[[ -4  -5 -15 -36   8  -9 -27 -12   1   3 -29   9  49 -13]
 [-26  -6 -10 -13 -27  32 -36  -2 -16   9 -21  30  13  -8]
 [ -7  39   4  13 -24  -1 -15  -2  40  27  25  14  20  -3]
 [  5   7  -1   7  27 -53 -26  -6  28  14 -20  -5   8 -20]
 [ 12  20   5 -28 -21  35  13   4  12 -21  21  -2  -8  41]
 [ 18  -2   0  29  21  -8  25  29 -19  22 -15  13  -8 -39]
 [ 13   7  -4 -42  11  -9   6  17  -3   0 -11 -12  56  15]
 [ 31  15   3 -38  27   6  -3  21  35  20 -25   2  -2   6]
 [-19  -4 -15  -9 -11 -30 -18   7 -39 -19 -21   4  40   0]
 [ 17  26  -1  14   3 -44  12  38 -17 -24  -8  -8 -15  18]
 [ 16  -7  -3 -19  29 -15 -18  23  -3  -3 -50   3 -34   5]
 [ 28   4   7 -12  26 -28  18   3  13 -30   0 -27 -28  28]
 [ 27  11   1 -45  25  17  -4  -7  45  13 -10   1  12   5]]
The entry just left of the largest entry -> -12
The entry in the bottom-left corner: 27
Report the 2nd entry on the main diagonal.
Answer: -6
The last entry of the smallest entry's row -> -20
Report the top-left entry.
Answer: -4
Report the first entry in the row that holds the smallest entry.
Answer: 5
Report the 2nd entry in reading order.
Answer: -5
The smallest entry in the first column -> -26
The smallest entry: -53
The largest entry in the last column -> 41
The entry just left of the smallest entry -> 27
The entry directly above the largest entry -> -8
The entry in the bottom-right corner: 5
The entry just right of -50 is 3
Report the second entry from the end, reading row by row.
Answer: 12
The last entry in the row that holds the largest entry -> 15
Report the entry directly below 32.
Answer: -1
Report the fifth-last entry, reading row by row.
Answer: 13
Report the third-last entry, reading row by row.
Answer: 1
The third largest entry -> 45
The third entry on the main diagonal: 4
Report the smallest entry in the last row.
Answer: -45
The entry in the top-right corner: -13
The first entry in the row that holds the largest entry is 13
The 3rd entry in reading order -> -15
The largest entry in the first row: 49
Report the smallest entry in the last column.
Answer: -39
